Each row has a name. After each piece below comes the name of the row it's from, unless a question asks for something else. Each question is about the rows just above it.

(104): [-29  48 -15  35]
(26): [ 35 -15  47 -29]
(3): [17 11 37 34]
Which row holds these entries in another order? [-29 -15  35  48] => (104)
Which row holds these entries in another order? [-15  35 -29  48] => (104)
[-29 -15  48  35] is which row reordered? => (104)
Which row holds these entries in another order? [ 35 -29  47 -15] => (26)
Put [34 37 11 17] back in order: which row is it? => (3)
Put [ 35 -29  48 -15] back in order: which row is it? => (104)
[-29  47 -15  35] is which row reordered? => (26)

(43): [-12 -17  -7 -14  -6 -21 -27  -4   6  15  10 -15  25  17  23   8  -2 -11
   0  21  21  29  -9 -20   8 -10  17  40 -14 -20 -16   9]
(205): [-24 -32 -12 -16 -13  -7 -17  15 -20 -14  15  13  14  -4  15  -6  -3  -5
   5  -8  -7  13  -9   3   4   0  13  20  -3  17 -18   0]
(130): [-22  11 -14  -3  -9  19   5 -23  -6  -6  -5  -3 -14  -8  -5  -2  -7  -9
  -5   9  -9  -2  -2   1  -5 -15   1 -15 -15  30  -6  -7]
(176): [ -2  -7  -2  -6 -22  -9  -3  -6  -5  -9 -16 -14  -9  -7   1 -15  -5 -14
  -5   1 -23  -5 -15  -2  30  -3  11   4  -8   9  19  -6]
(26): [ -2  -7  -2  -6 -22  -9  -3  -6  -5  -9 -16 -14  -9  -7   1 -15  -5 -14
  -5   1 -23  -5 -15  -2  30  -3  11   4  -8   0 -15  -8]
(104): [-27 -14   9  -7 -15  -4 -17  17 -10 -20   0   6  17  21  40  -6  23  30
 -12  21 -14 -16  10  -9   8 -21  15   8  25 -20  -2 -11]
(177): [ 23  17  -9  -4   8   8  31  17   8  20  21 -17  -2 -21 -10  20 -26  29
   5  10 -15 -16  21  30  -6  25  15 -14  21 -12 -20 -11]
(70): [  6 -11  -4   8  29  25  10 -20 -20 -14  17 -14  21  21 -21   8 -15   0
  -6 -27 -12  16  -9 -17   9  -2  -7 -16  40 -10  23  17]
(91): [-22 -20   1  12  11   2 -23 -15  10   9  -9   0  -8   9 -21   4   8   4
 -18   5 -17 -18   1 -44   4 -22 -10   7 -44 -19  13 -51]
[-27 -21 -20 -20 -17 -16 -15 -14 -14 -12 -11 -10  -9  -7  -6  -4  -2   0
   6   8   8   9  10  15  17  17  21  21  23  25  29  40] is which row reordered? => (43)
Which row holds these entries in another order? [  9 -17  10 -16  17 -27  -7  25  21  21  30 -21   8  23   6 -12  40 -14
 -20 -14  17 -10 -20  -4   8 -11 -15   0  -2  -6  -9  15] => (104)
Which row holds these entries in another order? [ -6  19   9  -8   4  11  -3  30  -2 -15  -5 -23   1  -5 -14  -5 -15   1
  -7  -9 -14 -16  -9  -5  -6  -3  -9 -22  -6  -2  -7  -2] => (176)
Put [ 15   0   0 -17  -7  15  -5 -14 -18  14  -4  -7 -20   5  -6  17  -8 -32
 -13  13  20  15   3  -9 -16  13 -12  13  -3 -24   4  -3] back in order: which row is it? => (205)
[ -9   8  15 -15 -27  25  -6  21 -20   8  17 -10  40   6 -16  23  21 -14
 -12  10 -14  -4 -20  17  -2  -7   0 -17 -11   9 -21  30] is which row reordered? => (104)
Which row holds these entries in another order? [ 17  40 -14 -20 -16   9 -12 -17  -7 -14  -6 -21 -27  -4   6  15  10 -15
  25  17  23   8  -2 -11   0  21  21  29  -9 -20   8 -10] => (43)
Which row holds these entries in another order? [ -4 -10  -6  15  25  17  -2 -27 -14  -9 -17  17  21 -21 -20  -7   9   6
 -15 -16  10 -14 -12  23   8  29  40 -11 -20   8  21   0] => (43)

(43): [ 35 -40  -2   2 -12 -17   2]
(130): [ 16 -21  11  48 -17 -25  22]
(176): [ 20  10 -26  14  -8 -23 -20]
(3): [ 19  -2  -4 -17  19 -27 -30]
(70): [  4 -35 -26  16 -11 -17  18]
(14): [  4 -25   6 -25  14  34   4]
(26): [  9 -28 -11 -33  -2 -12  30]
(205): [ -8  -1 -40 -10 -34 -15   0]
(91): [ -7  10 -26  14  20 -20 -23]
(177): [ 22  45   5   2  20 -10   3]
(64): [  8 -28  23 -29 -22  19  11]
(104): [  0  -1  22  15 -51  -3   7]
[  0 -15 -34 -10 -40  -1  -8] is which row reordered? => (205)
[ -8 -23 -20  20  10 -26  14] is which row reordered? => (176)

